A small network was shown many inputs. Here are its activations along a few directions, one row for each input.
In each table, some parts of the input vary, and every possible input appears once, in random order.
Descriptions start from the smaller parts, as in this example, which fits no table here: one of 8 places around a ring, together with either a single point or one of 11 places around a ring or (one of 3 separate values, together with one of 4 places along a line).
Shared parts are said once, and a part with two or three values counts as separate values.
In the rows, 128 means zero.

Other details of the inputs shift rows strongly along two fixed directions, in all tables alike. That doesn't count.

A family of inputs:
R1: [173 103  33 120 158 133  96 126 149  94  48  66 128  51 131]
R2: [ 55 168  65 134 177 217 149 188 106  64 179 156 131 124 125]
R3: [110  97 233 129 109 102 181 101 105 166 195 200 116 193 146]
R4: [105 122 196 206 145 142 122  64 102 167 212 180 128 208  92]
R5: [167 112  48 131 151 135 102 125 160  87  48  61 117  42 158]
R6: [ 42 190 111  77 117 170 168 243 119  70 161 142 138 131 141]
R7: [ 41 176  81 166 178 213 155 189 117  45 182 128 132 119 140]
R8: [ 52 182  92  61 123 175 159 237 108  77 162 153 147 142 109]
R9: [175  87  53  47 147 105 123 140 146 101  41  91 135  41 146]
R10: [108 143 218 142  87 103 146 110 105 181 191 185 129 223 109]
R11: [180 107  67  46 137 106 123 155 155 107  34  81 130  47 156]
R12: [164 120  55 121 136 122 102 138 151  91  45  53 122  43 159]
R13: [ 53 182 110  58 120 181 169 230 113  71 166 154 143 127 143]
R14: [228  44 183 121 106  32 121  34 153 200  59 121 115 118 145]
R15: [167 133  46  67 118 100  87 154 152 111  42  61 146  59 125]
R16: [162 120  38 161 174 139  95 115 164  85  48  51 132  48 138]
R17: [113 117 203 186 130 137 146  80 103 166 194 191 113 209 118]
R18: [ 57 177  96  39 130 181 156 229 100  83 168 165 155 133 118]
R19: [229  71 183 106  75  27  86  55 152 218  64 103 138 129 114]
R20: [222  73 161 150  91  44  80  31 146 214  70  93 126 128 103]
R21: [105 118 214 194 123 132 148  86 106 162 202 181 109 200 133]
R22: [ 50 180  72  83 147 198 149 205  96  78 173 153 143 131 108]
R23: [ 59 163 110  51 142 180 184 229 108  67 168 158 131 119 158]
R24: [112 113 199 172 132 136 132  77  94 174 204 196 119 209 102]
R25: [211  80 181 167  84  38  89  36 157 208  70  83 117 117 135]
R26: [ 50 184  77  97 145 199 164 209 104  71 164 149 137 131 123]
R27: [105 132 244 124  79  99 155 123 110 182 195 186 132 205 132]
R28: [ 55 176  83 114 149 207 159 199 100  56 171 146 123 126 139]
R29: [114 115 192 201 133 140 139  78 105 168 206 187 117 206 106]
R30: [160 141  44 181 162 140  81 119 173  83  58  41 125  37 137]
R31: [ 51 189  59 165 182 221 135 191 110  52 186 135 140 125  98]
R32: [161 129  52 104 124 119 103 138 160 102  44  53 128  44 146]
R33: [108 118 192 211 143 141 130  69 103 161 211 174 128 210  91]
R34: [213  74 168 223 125  67  77   4 166 184  81  78 113 117 131]
R35: [176 109  73  49 129 107 122 154 159 102  41  74 124  40 166]
R36: [106 136 226 117  84  98 136 118 104 193 191 194 134 220  93]
R37: [225  45 190 124  97  32 120  32 157 195  66 114 110 111 154]
R38: [ 61 168  67 102 156 206 153 201  89  62 172 151 135 134 114]
R39: [164 134  66  71 112  96 107 170 168 109  26  64 138  58 140]
R40: [214  89 189 149  69  20  87  53 162 206  68  81 123 127 139]
R41: [107 123 208 214 126 141 145  76 117 162 206 181 106 198 132]
R42: [156 139  49 185 162 134  84 125 172  84  58  37 127  35 143]
R43: [232  36 174 112 105  31 114  33 145 202  67 120 122 120 128]
R44: [226  69 161 156 106  54  70  21 136 208  71 101 119 126 112]
R45: [ 58 175  75 110 157 207 160 201  96  60 163 152 129 132 130]
R46: [170 128  45  74 115  99  95 157 153 107  42  57 145  63 123]
R47: [103 143 193 221 143 144 112  73 106 168 215 177 127 203  82]
R48: [103 123 211 218 127 136 148  83 116 162 206 177 108 195 138]
R49: [ 69 156  90  34 149 185 175 224  97  73 169 168 140 129 126]
R50: [ 48 196  68 173 183 221 144 190 117  50 177 136 134 123 115]
R51: [103 141 239 135  74  98 149 119 118 181 189 183 122 214 118]
R52: [181 104  60  30 139 105 109 153 147 113  42  84 136  46 141]
R53: [105 144 226 146  79 103 144 108 110 176 199 178 124 217 118]
R54: [167 116  39 151 163 138 104 124 166  92  45  64 120  45 153]
R55: [112 132 232 115  87 105 154 118 107 186 187 196 135 213 117]
Each input here is: one of 5 places along a line, together with one of 11 places along a line.
- Changing only the place on the line of 5 turns R50 into R31. The same change can be made to R45. Which row results? => R38
- Change only the place on the line of 5 in R37. List by row number the other rows that result. => R3, R9, R14, R43
- A walk changes only the place on the line of 5. It starts at R21 and steps to R5. List the rest of the walk in order. => R17, R1, R24

A family of inputs:
R56: [113 134 123 168 121 143 139 125 122 110 146 123 108 132 143]
R57: [120 110 132 102 126 119 164 144 125 113 142 146 128 132 137]
R58: [ 88 129  96  79 146 153 170 188 117  68 137 133 138 117 146]
R59: [119 144 129 147 152 132 123 124 139 127 139 131 146 139  94]
R60: [ 88 146 139 148 147 147 137 145 120 115 190 151 147 153  92]
R61: [181  91  54 102 141 120  94 100 132 132  54  86 125  58 135]
R62: [152 106 218 151 110  91 123  78 138 178 165 146 119 147 138]
R63: [102 150 140 173 128 154 150 121 118 117 149 146 109 159 138]
R64: [132 151 217 129  76  90 114 116 121 192 156 142 126 171 125]
R65: [120 141 151 124 142 143 131 151 142 124 140 144 127 120 146]
R66: [ 83 186  79 124  92 169 132 190 119  92 128 105 126 135 139]
R67: [161 117 104 101 143 114 102 135 160 102  74  65 133  48 165]
R68: [ 81 149  66  85 165 201 144 181  84  64 160 143 133 117 131]
R69: [195  96  58 104 150 125  89 111 141 129  46  89 119  70 130]
R70: [128 122 136 172 121 129 128 106 123 117 127 109 112 134 149]
R71: [175 102  51  95 145 131 101 117 128 109  75  88 122  61 133]
R72: [164 139 122 131  95  73  73 112 153 164  88  84 150 127  92]
R73: [180 107 128 161 143  89  89  93 164 158  84 102 142 115  99]
R74: [119 117 176 195 105 118 137  78 118 165 157 148 105 171 137]
R75: [ 89 155 149  86  87 124 160 178 102 129 151 160 134 173 116]
R76: [138 110 141 107 128 109 158 122 135 131 112 145 127 137 133]
R77: [ 64 165 103  96 152 182 152 195 128  79 161 139 135  92 153]
R78: [146  95 195 137 116  94 155 103 126 171 143 178 122 184 126]
R79: [119 132 127 117 146 161 138 114  97 133 156 168 119 157 113]
R80: [ 88 154 131 174 134 170 151 151 114 108 162 157 109 165 139]
R81: [121 117 178 173 129 106 120  86 129 174 168 153 146 168  91]
R82: [195 105 161 133 124  79  99  74 170 165  73  96 124  88 149]
R83: [158  91  72  87 131  98 135 135 156 113  52  89 132  63 150]
R84: [156 118 178 122  73 100  95  77 100 199 140 152 118 188  95]
R85: [ 68 163  85 120 170 177 137 189 119  64 163 122 159 118 107]
- Changing only one part turns R57 into R56. The same change can be made to R75. Which row results? => R66
- Describe the family of inputs behind these rows. => one of 5 separate values, together with either a single point or one of 5 places along a line
- Change only the choice among 5 separate values in R81. List by row number the other rows that result. => R61, R74, R77, R83

A family of inputs:
R86: [ 78 135 144 169 139 179 154 129  75 118 216 189 119 203 113]
R87: [ 56 142 172 189 145 180 169 128 106 121 217 189 110 168 144]
R88: [ 65 147 191 109  99 147 201 154  99 124 198 191 114 188 155]
R89: [210  58 175 192 138  56  83  15 146 192 100 102 135 130 110]
R90: [120 130  29  32 140 151 126 201 132  70  80  90 143  41 149]
R91: [139 133   5 113 169 173 110 155 121  80  75 100 129  84 115]
R92: [ 47 206 194 142  72 125 157 187 119 141 200 160 135 198 126]
R93: [200  79 182 125  98  41 130  80 175 179  76 107 120 105 155]
R94: [200  74 171 126  77  51 131  78 153 184  62 108 105 126 168]
R95: [ 56 192 158 194 112 171 116 145 105 129 223 147 145 207  81]
R96: [119 129  39  34 156 139 132 206 143  56  75  84 159  50 139]
R97: [131 141   5 106 175 175 115 145 121  73  80  90 131  68 116]
R98: [ 71 141 150 164 143 177 159 114  75 114 223 182 121 192 112]
R99: [ 69 147 174 176 156 189 151 126  98 123 222 188 111 174 137]
R100: [125 136  32  24 161 145 124 202 142  72  64 100 162  60 115]
R101: [193  77 176 121  89  53 123  72 163 190  74 108 115 101 169]
R102: [203  70 158  96  86  51 108  59 131 181  76 103 119 121 132]
R103: [ 55 141 183 193 160 168 175 134 114 110 212 182 126 176 134]
R104: [ 78 131 168  90 103 149 170 163  76 133 203 199 123 208 121]
R105: [ 83 138 158  79 109 155 162 161  74 145 190 215 127 215  98]
R106: [190 142 180 141  60  40  72 100 162 192  68  71 132 122 128]
R107: [217  72 189 203 135  68  89  23 165 187  97 103 107 119 131]
R108: [ 62 199 172 109  80 140 126 183  91 158 196 176 155 210  66]
R109: [125 150  43  41 135 158 146 201 137  51  64  81 125  45 174]
R110: [124 145  48  43 144 160 134 204 145  67  73  90 133  36 175]
R111: [136 133  44 140 162 173 119 157 134  65  78  85 109  71 161]
R112: [206  65 193 219 122  56 107  20 173 190  94 106 106 117 138]
R113: [131 147  55  47 152 147 141 213 157  56  75  87 137  40 160]
R114: [ 56 205 176 206 116 174 117 148 119 120 216 150 129 202 107]
R115: [208  73 152  87  99  60  89  62 138 208  73 128 132 118 110]
R116: [125 141  13  19 139 157 130 194 122  67  59  98 138  58 125]
R117: [ 62 201 146 184 118 177 111 143 102 142 211 163 151 214  60]
R118: [ 68 147 184 180 171 176 157 134 106 112 216 182 127 182 126]
R119: [222  70 155 179 140  66  79  16 151 205  95 119 126 134  85]
R120: [193  76 190 125 103  39 128  74 172 180  70 104 131 111 158]
R121: [116 134  44 146 156 166 142 147 144  57  79  78 110  52 169]
R122: [210  60 185 223 100  62 106  14 151 196  80 110  92 141 152]
R123: [ 71 152 170 176 147 186 163 119  90 110 215 180 104 187 137]
R124: [125 126  24 120 172 170 108 151 129  72  98  85 135  47 137]
R125: [ 73 144 151 156 175 175 147 126  93 131 214 196 146 197  80]
R126: [212  79 173 114  85  60 113  78 142 184  65 109 108 128 158]
R127: [ 43 202 173 218 106 164 135 149 129 118 212 151 128 198 117]
R128: [218  61 171 192 129  58  84  16 151 192 106 105 124 125 106]
R129: [ 84 143 172  78 128 146 163 161  96 141 207 215 142 196  84]
R130: [215  69 149 176 133  76  72   9 138 218  92 121 122 129  99]
R131: [127 132  35  35 149 139 133 208 145  59  82  88 146  45 134]
R132: [105 186  35  65 103 132  97 229 142  80  73  46 155  62 115]
R133: [123 144  59  47 158 146 140 210 154  54  67  84 149  45 164]
- Describe the family of inputs behind these rows. => one of 2 separate values, together with one of 4 places along a line, together with either a single point or one of 5 places along a line
- Changing only the place on the line of 4 turns R94 into R105. The same change can be made to R120. Which row results? => R100
- Change only the choice among 2 separate values in R100. List by row number the other rows that result. => R125
- Which other rows agree with R96 in the place on the line of 4 and the choice among 2 separate values? List them by row number. => R90, R102, R104, R131, R132
- Change only the place on the line of 4 in R101. List by row number the other rows that result. => R90, R110, R115
- Which other rows agree with R112 in the place on the line of 4 and the choice among 2 separate values? List them by row number. => R87, R103, R121, R122, R127
- Change only the place on the line of 4 in R121. List by row number the other rows that result. => R97, R98, R123
